Each row below holds a small network's activations on one input, seen along a few directions.
Each table varies a few parts of the input and shows all the possible inputs, shuffled.
Descriptions start from the smaller parts, as in this example, which fits no table here: one of 5 places around a ring, together with either a single point or (one of 2 separate values, together with one of 4 places along a line) or one of 9 places along a line.
Shared parts are said once, and a part with two or three values counts as separate values.

Other details of the inputs shift rows strongly along two fixed directions, in all tables alike. That doesn't count.

A family of inputs:
x1: [ 22  15   7 -10  -2 -20 -19 -49 -18   3  -5 -13]
x2: [-17  -8 -11  15   1   7  17  52   9   1   5  22]
x3: [-15  -6   6  13  -5  42  -8  28   8   4 -15  -1]
x4: [ 15  11   5   4 -20  19 -30 -13 -13   7 -37  -6]
x5: [  3  -5 -14 -11  16 -34  31  24  25 -16  33   7]
x6: [ -1   1   6  -5   6  -4  -4 -30  -9   5   4 -10]
x7: [  4   7   1   6 -10   0  -8   7 -11   1 -10  11]
x8: [ 10   7  13 -18   9 -26  -8 -75 -19   2  14 -22]
x9: [-11   1  11  16  -8  46 -20  11  -7  10 -23  -3]
x10: [  8   2   1 -14  12 -43  12 -39  -7  -5  28  -4]
x11: [ 12   2  -5 -10   1 -25   3 -12   2  -5   9  -2]
x12: [  1  -7 -17  -7  10 -27  29  32  22 -13  25  12]
x13: [-13 -14  -5  -7  22  -6  30  24  28 -12  35  -2]
x14: [ -4  -7  -7  12 -14  27  -2  32   4   5 -28   9]
x15: [ -2  -1 -12  -3  12 -32  23  24  11  -9  30  15]
x16: [ 12  11   3 -10   6 -32   1 -26  -7  -6  17  -1]
x17: [  3  -1   7   2 -14  33 -22 -21 -10  10 -36 -14]
x18: [-17  -9  -3  10  -2  23   5  30  10   3  -7   5]
x19: [-19  -1  10  17  -5  40  -7  27  -1   4 -11   6]
x20: [ 11   2   4   2 -16  12 -23 -26 -15  10 -30  -9]
Description of these inputs: one of 4 places along a line, together with one of 5 places along a line.
Changing only the place on the line of 5 turns x6 into x2. The same change can be made to x8. Which row results?
Answer: x10

A family of inputs:
x21: [  7   3   8  10  -9  20 -24  -7 -11   8 -14  -4]
x22: [-12   0  -4 -11  24 -22  21   2  13  -6  34  -2]
x23: [ -6 -16  -9 -14  19 -16  29  -2  21  -6  30 -10]
x24: [ 22  11  20  -8 -14  10 -50 -76 -33  17 -26 -30]
x25: [  4   2   5   8  -8  20 -23  -7 -12  14 -14  -7]
x26: [  6  -5   8 -15   0  -4  -2 -40   4  -5   3 -20]
x27: [-18   8   6  28 -15  61 -13  61   0   4 -40  17]
x28: [  3   3 -17 -10  18 -38  21   8  17  -4  20   1]
x29: [  9  -6 -16  -7  11 -41  14  10  16  -2  27   2]
x30: [ -9  -3  -2  -1  17 -29  25   0  -1  -7  35  12]
x31: [  9   4  11  -7   0 -13 -14 -34  -6   0  13 -12]
x32: [ 24  17  -2 -16  -2 -23  -6 -29  -6  -8  -6  -6]
x33: [ -4  -6  10  12 -26  65 -35  -4 -12  16 -59 -13]
x34: [  7   2 -11  -9   3 -43  25   7   1 -15  24  19]
x35: [-16   3  -1   0  13  -6  18  24  17  -9  23   8]
x36: [  3  -1 -12  12 -15  10   2  62  11  -7  -9  24]
x37: [-10   6  14  23 -28  53 -38  -3 -34  21 -54   5]
x38: [-26  -5  -6  21  -2  21  12  48  -2   8  -1  24]
x39: [ 11  12   4 -19  18 -25  -3 -58  -9   3  17 -24]
x40: [ -7  -5 -16   5   4 -27  21  27   5   1  12  20]
x41: [ 25   3  16 -12 -13  18 -36 -82 -23   9 -36 -36]
x42: [-22  -2   3  21  -5  19  12  50  -3  -2  -2  27]
x43: [ -5  -5   2   3   9 -10  14  28  12  -9  28   9]
x44: [ 14  13   7 -17  17 -26  -4 -58  -8  -3  16 -20]
x45: [-20  -3   0   7   6 -13  21  21   3  -7  25  19]
x46: [ -8 -14  -1  -5  10  -1  26  22  22 -14  19   0]
x47: [ 27  -2  -4 -21  -8 -17   0 -32   3 -10  -9 -13]
x48: [ -9 -14 -14  22 -26  54 -10  63  14  12 -56  11]
What do these inputs look like to the network?
Answer: one of 4 places along a line, together with either one of 2 separate values or one of 5 places around a ring
Changing only the place on the line of 4 turns x38 into x25. The same change can be made to x37. Which row results?
Answer: x24
Start at x26 and move only the place on the ring of 5, one step at a time. The first step leads to x33. Which rows follow, in order?
Answer: x23, x41, x46

A family of inputs:
x49: [-11 -10 -11  -2  16  -9  18  16  13   2  22   1]
x50: [ 13   1  -4  -7  -8   0  -3 -10  -3  -2 -16  -4]
x51: [-27 -15 -14  15   6  16  19  59  22   5   4  15]
x52: [ -9  -8  -5  -3  18 -17  17  19  19  -5  37   1]
x53: [ -5 -11  -4  -4  13  -5  23  21  23 -12  23   0]
x54: [ -1  -7  -1  -8   2   2   7 -10  11  -3  -2 -10]
x55: [  8   3  -7   1  -5  -3  -9  -7  -9  10 -13  -1]
x56: [  5   1  -6   1  -8  -6  -8  -8  -6  10 -16  -2]
x57: [ 0  3  3  7 -4 -4  1  4 -9 -2  1 11]
x58: [ -1  -4 -11   3   9 -20  16  29  12  -2  20  11]
x59: [ 11   4  12  -2 -14  28 -26 -22  -6   2 -24 -16]
x60: [  1   5   1   4  -8   1  -4 -10 -17   4 -11   7]
x61: [-11   2  12  20 -21  55 -26   4 -24  16 -46   3]
x62: [  1   6   6   5  -9   0  -8   1 -11  -2   0  10]
x63: [ -3   2  -4  17 -15  23 -14  42   1   7 -19  14]
x64: [ 11  -5 -10 -25  15 -51  27 -22  15 -15  29  -6]
x65: [ -8  -9 -12  11  -1   9  22  69  24 -12   3  22]
x66: [  8   5  17 -14   7 -19  -8 -57 -15  -2  20 -16]
x67: [ -9  -7  -3  10 -10  41  -2  30   8   3 -25   3]
x68: [ 17  -1  -4 -25  14 -48  19 -19  14 -20  39  -6]
x69: [ -2   3   0   3  -8  -6  -2 -12 -13   3 -10   7]
x70: [  8  24  18   3  -6  28 -37 -34 -20   9 -28 -18]
x71: [-24  -6   3  18  -9  33   0  29  -3   7 -19  13]
x72: [ 10  18  -2 -18  26 -50  16 -18   7 -14  42  -2]
x73: [  2  -2   2   1   5   3  -8 -12  -1   7   2 -10]
x74: [ 17  10  24 -10  -4  -2 -30 -83 -32   8 -11 -26]
Changing only one part turns x67 into x50. The same change can be made to x59. Which row results?
Answer: x68
What do these inputs look like to the network?
Answer: one of 2 separate values, together with either a single point or (one of 3 separate values, together with one of 4 places along a line)
Which other rows does x58 become when the choice among 3 separate values takes its other values? List them by row number.
Answer: x57, x65
Which other rows does x64 become when the choice among 2 separate values takes its other values? List them by row number.
Answer: x54
